[-5.38 -1.05  7.35  8.05 -6.10 -6.44  7.76 -6.45 -0.83  4.28  7.52 -4.44
  6.14 -0.21 -5.94 -6.89 -6.15 -6.51  7.97 -7.27  3.50 -6.38  7.11 -1.20
 -1.53  5.82 -0.24 -6.09  7.07 -4.70  6.09  0.29 -7.92 -7.02  5.33 -7.42
  2.71  7.08] = K67
[-7.02 -6.12  6.15  5.88 -6.74 -7.05  5.49 -7.06 -5.27  3.99  7.32  3.60
  6.01 -3.64 -2.96 -4.45 -5.84 -0.75  6.86 -6.96  0.55 -8.54  6.55  6.64
 -3.18  7.83 -4.75 -7.37  7.62 -5.99  7.67  5.55 -6.57 -7.21  4.80 -6.12
 -0.80  6.88] = K446
[ 4.10  8.00 -3.01  1.21  1.54  4.73  0.68  3.67  7.38  3.82 -2.04 -7.31
  1.12  7.85  0.55 -4.17 -4.13 -2.82  1.51 -1.48  6.80  4.23 -1.78 -4.79
  8.07  2.03  7.22  4.70 -2.82  3.70 -4.27 -7.28  2.06  1.85  2.27  2.39
  5.99 -7.41] = K587
[-6.56 -1.80  5.79  7.14 -6.88 -7.21  7.59 -7.49 -1.70  2.11  7.36 -2.14
  6.08 -0.96 -4.80 -6.61 -6.00 -5.84  7.07 -5.65  1.97 -7.04  6.33  4.58
 -0.74  5.87  6.62 -7.58  7.80 -6.27  6.27  3.25 -8.19 -7.83  1.41 -7.03
  1.87  8.06] = K535
[-6.87 -4.01  7.35  7.70 -6.75 -6.54  5.92 -5.36 -0.61  1.45  6.80 -4.42
  6.20 -0.44 -5.53 -6.56 -7.83 -3.85  4.44 -7.73  1.16 -5.73  7.25 -1.64
 -1.43  6.21 -2.32 -5.59  6.59 -4.12  6.43  0.12 -6.68 -6.93  5.86 -7.01
  2.11  7.55] = K104
[ 7.17  5.88 -7.83 -7.31  7.43  5.84 -6.81  7.63  4.75 -3.67 -7.58 -1.81
 -5.48  1.79  4.87  3.95  6.57  3.08 -6.05  6.62 -1.45  6.64 -7.35 -4.80
  4.70 -4.77  5.91  6.39 -7.42  4.68 -5.90 -4.77  7.23  6.47 -4.74  8.02
  1.00 -5.56] = K102
both K446 K587:  => [0.55]
both K104 K587:  => [6.80]
both K67 K102:  => [-7.42]
which: [-6.56 -1.80  5.79  7.14 -6.88 -7.21  7.59 -7.49 -1.70  2.11  7.36 -2.14
  6.08 -0.96 -4.80 -6.61 -6.00 -5.84  7.07 -5.65  1.97 -7.04  6.33  4.58
 -0.74  5.87  6.62 -7.58  7.80 -6.27  6.27  3.25 -8.19 -7.83  1.41 -7.03
  1.87  8.06] => K535

[ 0.24 -4.71  2.51 -3.96 -5.91  4.16 -4.15  2.50  6.94  3.04  1.94] -> K67
[-6.29  2.42  2.51 -3.41 -1.53 -0.14 -1.72 -4.23  6.26 -9.26 -1.76] -> K556
[-3.96  2.17 -3.40  3.29 -4.24  0.88 -3.95 -1.97  0.16  2.54 -0.12] -> K206
[ 4.09  2.17 -3.40  3.29 -4.24  0.88 -3.95 -3.40  0.16  2.54 -0.12] -> K535
[-1.52 -4.64 -3.00 -4.52  2.91 -0.43  6.79  1.02 -3.60 -2.81  0.48] -> K587
[-0.11 -0.31  0.23 -0.08 -0.31  0.25 -0.32 -0.27 -4.52  0.20 -0.09] -> K366
[-0.11 -0.18  0.23 -0.08 -0.31  0.05 -0.11 -9.75  9.19 -6.51 -3.35] -> K223
[-4.51 -4.24  1.45  0.77  3.53 -3.10  5.85 -1.17  0.25 -0.32 -1.68] -> K364
both K67 K206:  => [-3.96]
both K366 K587:  => [-4.52]
both K67 K556:  => [2.51]
both K587 K366:  => [-4.52]
both K206 K364:  => [-4.24]
which: [ 4.09  2.17 -3.40  3.29 -4.24  0.88 -3.95 -3.40  0.16  2.54 -0.12] => K535

[-0.23  3.25  3.39 -3.41  2.73] = K223
[-4.47  3.14 -3.67  5.48 -7.56] = K587
[ 1.69  3.94  6.77 -7.56  3.15] = K67
[-1.56 -5.94 -0.25  1.59 -7.55] = K104
[ 0.27 -5.93  0.97  0.54 -3.38] = K206
[ 1.59 -5.93  0.97  5.17 -3.38] = K366
[-5.93  3.94  3.14 -7.56  1.51] = K364
[-3.24  5.39 -0.17  0.63 -1.03] = K446
both K104 K366:  => [1.59]
both K366 K364:  => [-5.93]
both K67 K587:  => [-7.56]
which: [-3.24  5.39 -0.17  0.63 -1.03] => K446

[-7.38  1.50  1.49 -4.55 -0.46  0.69  0.69 -5.37  2.81 -8.52  1.62 -5.81
 -2.71 -9.98  9.53 -2.95  0.68]  K223
[-7.38  1.50  2.94 -4.55 -5.37 -1.41  0.69 -5.37  2.81 -8.52  1.62 -5.81
 -2.71 -9.98  9.53 -2.95 -2.51]  K67
[-7.38  1.50  2.94 -7.38 -0.46 -1.41  0.69 -5.37  2.81  0.70  1.62 -5.81
 -2.71  1.50  9.53 -2.95  0.69]  K364
which: [-7.38  1.50  2.94 -4.55 -5.37 -1.41  0.69 -5.37  2.81 -8.52  1.62 -5.81
 -2.71 -9.98  9.53 -2.95 -2.51] => K67
which: [-7.38  1.50  1.49 -4.55 -0.46  0.69  0.69 -5.37  2.81 -8.52  1.62 -5.81
 -2.71 -9.98  9.53 -2.95  0.68] => K223

[-2.91  3.52  9.46  0.45] = K366
[ 3.54  0.63  8.49 -1.19] = K535
[ 3.11 -2.09  5.02  1.10] = K104
[ 0.97 -4.20  9.46  9.45] = K364
[ 0.48  2.47  2.48 -3.19] = K206
[ 2.30  0.59  3.85 -2.91] = K102
[3.54 0.56 2.91 2.48] = K223
[ 1.47  2.20  3.83 -3.40] = K587
[ 0.37 -2.92  6.30  4.31] = K705
[ 4.51  2.02  2.48 -1.97] = K446
both K364 K366:  => [9.46]
both K206 K446:  => [2.48]
both K102 K366:  => [-2.91]
both K446 K223:  => [2.48]

